A small network was trained on invented records. Each row is its activation on one of them, seen along a few directions.
Here are examples, each followed by its value of one field, Ponub.
Other fields move the rows too, some of them a lot.
(in the rows, 128 means zero)
[125 132 117 153 124 100 113 148  87 171 114  89  73 156] => y2
[187 117 160 107 138 150 164 131 154 123 112  96 154 127] => y6
[102 141 162 103 138 116 130 164  56 153 137 140 112 171] => y14
[ 80 172 108 136  79 139 116 140  85 163 101 117  71 136] => y9
[166 135 138  90 174 165 168 130 210  77 147 100 172 142] => y6
[ 87 129 175 143 129 106  89 149  59 144 138 139 111 134] => y14
[123  83 135 117 126 143 179 140 184 142 172 148 121 122] => y7
[102 146  92 119 148 137 127 157  89  99 115 132 113 164] => y3
[ 92 156  84 107  92  94  91 155  60 162  89 167 116 140] => y1
[106 138 115 143 133 142 120 105 173 131 134  87 149 112] => y4
[106  93 104 132 109 119 111 131  86 116  99 126  96 159] => y3
[136  80  84 137 165 158 164 129 151  96 143 127 131 132] => y3
[167 137 129  81 128 160 141 138 173 111 118 120 150 106] => y6
[154 122 107 147 107 117  84 116  69 167 143 149 119 133] => y12
[110 162  83 109  95 127  91 137  59 166 110 169 113 131] => y12
[ 99 168  96 124  93  75  84 176  18 187  88 165 115 140] => y1
[ 89 184  93 130  69 129 111 153  82 173 111 130  75 132] => y9
[160 117 134 140 157 133 182  91 186  84 136 128 134 147] => y13
[140 116  99 149 145 110 154 148 113 170 143  93  88 125] => y2
[ 96 119 181 153 137 118 100 142  63 158 111 151 119 131] => y14
[128  99 165 136  94 136 146 137  95 125 145 135 132 138] => y11
[160  76 133  83 146 139 156 115 188  86 148  93 167 140] => y10
[169  98 112 109 177 147 212  80 213  90 180 131 152 111] => y5
[ 82 143  96 111  95 101  95 149  62 152  77 156 111 146] => y1
[174 112 143 166 145 107 172 104 127 128 136 128 135 114] => y13
[109 159 109 129  92 110  77 154  15 184  95 157 106 142] => y12
[ 85 161 135 117 119  65 106 119  98 133 116 156 110 104] => y8
[161 143 154  95 146 124 146 153 126 117 132  95 150 137] => y6
[155  94 149 126 104 177 148  94 163  93 177 146 142 112] => y11
[134 181 116 109 135 116 157 131 154 116 133 169 149 129] => y8
[142 174 116 113 121 118 158 124 109 125 107 158 104 111] => y13
[101 149 100 150 142 122  91 124 145 135 130 101  81 122] => y2
[148 170 111  96 144 144 161 106 151 113 138 157 134 117] => y5
[119 154 132 111 124 167 141 161 165 146 147 174 128 134] => y7
[169 113 113 143 152 188 158  79 219 120 160  85 169 126] => y4
[ 87 147 102 140 109  95  78 131 106 151 115 100  60 116] => y2
[131 119 134 114 139 121 105 137 157  85 121 103 133  92] => y15
[160 135 127 137 127 109 155 116 198  80 159 146 153 150] => y8
[ 75 145  99 129 106 100  50 125  47 166 109 158  99 112] => y12
[105 152 164 125 100 128 116 170  81 182 120 161 101 140] => y7
[ 56 132 114 129  97  70  58 127  57 162  78 150 103 139] => y1
[ 91 135 178 141  96 123  98 131  60 145 127 147 118 114] => y11
[125  77 159 113 163 174 162 107 177 101 155 130 144 173] => y14
[ 86 151 120 148 111 119 108 128 126 132 125  82 135 106] => y4
[181  60 131 104 165 157 167  97 218  84 169  94 196 113] => y10
[164  78 126  94 144 144 154 125 194  89 120  97 142 126] => y15
[ 73 165 122 166 111 135  91 112 125 150 123 110  92 139] => y9
[189  71 146 121 169 142 157 114 169 113 163  92 191 114] => y10
[125 166 131 113 139 121 154 119 153 110 120 158 143 139] => y8
[132 147 132 112 118 193 160 138 149  98 156 165 157 116] => y11
[ 79 139 128 153 107  85  52 146  10 163  81 137  84 138] => y3
[200  84 120 101 150 163 140 105 216  89 144 109 147 103] => y15
[140 123 122 108 178 152 111 133 184  94 124 115 146  88] => y15
[124 155 146 150 113  63 110 127  66 143 107 139  84 104] => y13
[101 153 120 159 144 146 122 116 167 114 141  81 160 114] => y4
[124 139 129 116 139 111 129  83 160  99 147 137 122 106] => y5
[139 115 147 104 136  97  94 135 112 126 139 103 146 106] => y10
[124 156 149 151 128  80 115 119  73 147 104 150 112 100] => y5
[ 94 123 151 133 119 133 106 139 170 136 151 156 111 124] => y7
[104 185  89 139 103 158 127 147 126 155 128 130 100 137] => y9

Here are new rows. What is Ponub for each?
[126 152 169 131  82 139 123 146  71 146 112 162 126 130] => y11
[155 153 142 110 128 109 167 107  92 145 115 135 114 129] => y5
[109 158 102 121  83 117  77 127  65 168  83 170 106 148] => y12
[112  83  99 146 117 102 120 115 119 141 113 141 142 135] => y1
[120 122 119 184  95 120 127 136  96 177 137  99 100 130] => y9
[143 117 127 127 129  70 178 141 123 141 147 143 132 119] => y8
[114 162 107 115 151 158 172 133 161 122 139  82 161 150] => y4
[ 93 136 121 179 116  91  67 165  17 154  71 148  95 121] => y3
[149 123 144 143 140 111 104 161 119 127  88 118 138  91] => y15
[ 86 134 163 135 132 144 108 128 164 143 140 156 119 134] => y7
[187 117 127 120 161 155 165  55 207  89 172 138 143 120] => y5
[118 173 126 103 149  96 169 132 146  99 143 147 144 157] => y8
[109 141  99 132 137 161 113 140  98 108  97 143 117 149] => y3
[110  75 159 103 127 145 145 116 137 120 141 131 121 168] => y14
[143  90  80 129 148 151 152 112 157 123 167 142 154 133] => y12
[201  89 130 104 173 176 160 110 241  51 185  96 195 138] => y10
[ 78 169 129 195  79  90  78 163  42 187  93 120  75 122] => y9
[126  86  96 158 147 127 135 111 162 120 129 141 168 142] => y1
[104 167 102 125 126 138 119 137 103 153  98 108  71 133] => y2
[110 156 119 144  92  98  70 166  12 171  54 156  78 155] => y3
[ 69 178 128 185  75  81  68 161  38 172 123 104  70 125] => y9
[ 98 149 118 172 105  87  60 146  24 177  95 160 118 119] => y12
[172 104 127  83 147 163 169 124 182 101 104 104 141 120] => y15
[111 139 131 106 114  89 118  88 120 117 132 138  99  97] => y5
[143 119 138 115 126  98  91 147 120 127 114 106 125  95] => y15
[ 90 146  97 139 137 125  63 118  85 147 124 157 121 119] => y12
[167 114 125 144 143  95 189 131 119 134 136 134 111 111] => y13
[ 85 150 125 144  99  84  45 127  17 187 106 149 106 135] => y12
[111 174  94 124 165 137 144 144 136 126 135  98  96 159] => y2
[197 101 134 123 131 130 126 152 159 103 133 101 141 125] => y15
